Kifo: [ 99 110  99 154 145]
raro: [136 158 137  95 116]
zizuk: [137 144 144 161  86]
bigus: [123 177 141 139 148]
vusol: [101 101 101 101 101]
dup vusol:  -> [101]
dup zizuk:  -> [144]
dup Kifo:  -> [99]
asked: [ 99 110  99 154 145] -> Kifo
asked: [101 101 101 101 101] -> vusol

misep: [140  92 146 127 142 109 128 127 145  80 127 135 110 127 119 130 125 125
 130 156 108 123 147 111 124 132 130 131  97 138 129 129 110 125 127 128
 128 133 127 142 146  90 195 121 125 129 128 126 132 126]
Teru: [140  93 146 127 143 110 128 127 140  79 127 136 112 127 116 129 125 126
 129 150 105 125 144 112 123 133 130 130 107 138 133 129 112 125 126 131
 128 135 130 144 156  76 201 119 125 130 128 127 132 126]
Pusaz: [166 244 165 123 113 169 130 130 193 174 133 117 134 124 145 146 130 107
 156  56 118 125  78 142 127 130 122 129 130 183 186 126 157 132 133 199
 123 153 126 129 187  74  81 129 127 142 124 136 145 123]
kupum: [134  73  79 139 133 119 130 125 167 133 131 113 144 129 166 134 128 125
 113 157 140 124 136 133 132 135 132 135 123  85 134 126 121 136 126 121
 127 133 155 103  37 171 145 136 129 136 133 129 138 140]
rufu: [140  92 146 127 142 109 128 127 136  80 127 135 110 127 119 130 125 125
 130 156 108 123 147 111 124 132 130 131  97 138 129 129 110 125 127 128
 128 133 127 142 146  90 195 121 125 129 128 126 132 126]
dad: [139  96 147 127 143 111 128 127 138  76 128 137 110 127 118 130 125 126
 131 154 109 124 146 112 124 132 130 131  96 137 131 129 111 125 127 131
 128 134 127 141 146  83 191 121 125 129 128 125 132 126]
Meli: [147 125 106 134 126 140 128 127 118 170 128 102 130 127 119 125 131 105
 131  79 112 145 144 139 123 123 122 129 120 133 144 125 151 133 121 116
 132 136 135 152 170 219 152 131 132 130 122 132 121 127]
pudo: [168 233 161 124 112 173 131 130 192 163 137 115 138 125 139 146 129 104
 158  60 113 127  81 141 127 130 122 130 141 185 184 126 160 130 132 212
 124 152 128 131 190  79  72 129 126 141 123 136 145 127]
modiz: [166 236 162 123 113 171 131 130 193 165 136 116 137 124 143 146 130 105
 157  55 116 127  79 141 127 130 122 130 136 184 185 126 158 131 132 204
 124 153 128 130 188  76  76 128 126 141 123 136 145 125]
mina: [166 238 164 123 113 171 131 130 195 169 135 117 137 124 143 145 130 105
 157  55 116 127  79 142 127 130 122 130 132 184 185 127 157 132 132 199
 123 152 127 132 189  74  79 127 126 141 124 136 145 125]
gusur: [169 243 164 123 112 168 131 130 192 176 134 114 135 125 142 147 130 107
 157  60 115 124  80 140 127 130 122 129 136 182 186 125 159 131 133 212
 123 153 126 153 189  77  78 130 126 142 123 136 144 124]
ref: [141  76  94 140 137 117 126 127 165 121 139 115 131 127 170 131 127 116
 114 149 144 127 138 130 134 135 132 134 148  89 131 127 113 135 125 122
 127 133 145  90  19 169 135 142 128 139 133 130 138 139]
asked: [168 233 161 124 112 173 131 130 192 163 137 115 138 125 139 146 129 104
 158  60 113 127  81 141 127 130 122 130 141 185 184 126 160 130 132 212
 124 152 128 131 190  79  72 129 126 141 123 136 145 127] -> pudo
asked: [134  73  79 139 133 119 130 125 167 133 131 113 144 129 166 134 128 125
 113 157 140 124 136 133 132 135 132 135 123  85 134 126 121 136 126 121
 127 133 155 103  37 171 145 136 129 136 133 129 138 140] -> kupum

zib: [172 140 140  43 115 193 150 140]
migub: [ 59 152 170 170 205  98 205  91]
biga: [ 22 127 188 156 146 155  83  44]
Vid: [118 141  69 130 215 136  66 103]
Kulu: [133 140 164 155 186 208 162 146]
tuvad: [151  98 175 186 141 118 122 122]
vubu: [ 86 189 107 119  97 151 114 117]
Lon: [113 167 127 164 127 199 208 216]
dakap: [124 102  73  73 113 149  97 166]
rozo: [140  79  79 147 140 140 140 126]
dup tuvad:  -> [122]
dup zib:  -> [140]
dup dakap:  -> [73]
asked: [140  79  79 147 140 140 140 126] -> rozo
asked: [ 86 189 107 119  97 151 114 117] -> vubu
dup Lon:  -> [127]
asked: [113 167 127 164 127 199 208 216] -> Lon

Nalo: [45 45 45 28]
mudem: [191 119 250  61]
Bigup: [182 234 234 234]
romip: [147 147 104 163]
futor: [ 81 176  80 131]
dup Bigup:  -> [234]
dup Nalo:  -> [45]
dup romip:  -> [147]
asked: [ 81 176  80 131] -> futor

dasi: [111 196 114 179  86 206 119  82 124 122 132 124 134 118 114  89  62 115]
vifut: [157  24  92  60 124  82 145 106 178 157 232 104 189 101 121 176  87 118]
lezo: [193  61  92  72 149 150 123 149 159 139 127 186 105 116 120 138 126 139]
Guk: [172  53 120  53 153 137 136 114 161 118 196 132 128  97 123 135  94 118]
kogi: [125 136 151  94 131  47 114 110 108  69 168 168  92 156 168 144 163  66]
Riren: [ 88 137 140 124 122 134 135 102 116 140 167 112 146 107 127 152  88 144]
zin: [115 182  97 188  85 161 119  98 129 129 132 121 145 133 119 101  88  95]
loso: [113 145 204 115 108  75 118 123 113 113  82 111 131 193 113 135 196 133]
Miz: [111 196 114 179  86 206 119 111 124 122 132 124 134 118 133  89  62 115]
mup: [ 72 169 135 181 122  86 135 134 106 136 113  94 149 133 141 138 154 131]
nerun: [113 145 204 115 108  75 118 123 105 130 108 111 131 115 108 108 115 131]
dup vifut:  -> [157]
dup loso:  -> [113]
dup mup:  -> [135]
dup kogi:  -> [168]
asked: [ 72 169 135 181 122  86 135 134 106 136 113  94 149 133 141 138 154 131] -> mup

fef: [124  74 146 103 167  77 159 101 163  73  98 122 129  81 109 170 157 157
 109  81 121 105 100 109  60 109]
gozo: [116  59 189  88 187  68 209  73 171  87  65 119 156  81  88 189 186 157
  64 100 119 103  89 156  38 141]
zipa: [105 160 127 121 141  97  90 125 150 165 118 111 144 155 114 144 101 106
 190  69 145 108 172 120  98 130]
lem: [112 104  75 240 136 108 192 127 146  43  84 107  66 111  72 240 124 126
 123 180 130 131 227 126  99 109]
Dil: [111 105  75 100 136 110 100 127 100  42  82 106  66 112  70 136 132 125
 122 183 130 132 230 128 100 108]
dup zipa:  -> [144]
asked: [116  59 189  88 187  68 209  73 171  87  65 119 156  81  88 189 186 157
  64 100 119 103  89 156  38 141] -> gozo
asked: [124  74 146 103 167  77 159 101 163  73  98 122 129  81 109 170 157 157
 109  81 121 105 100 109  60 109] -> fef
asked: [105 160 127 121 141  97  90 125 150 165 118 111 144 155 114 144 101 106
 190  69 145 108 172 120  98 130] -> zipa

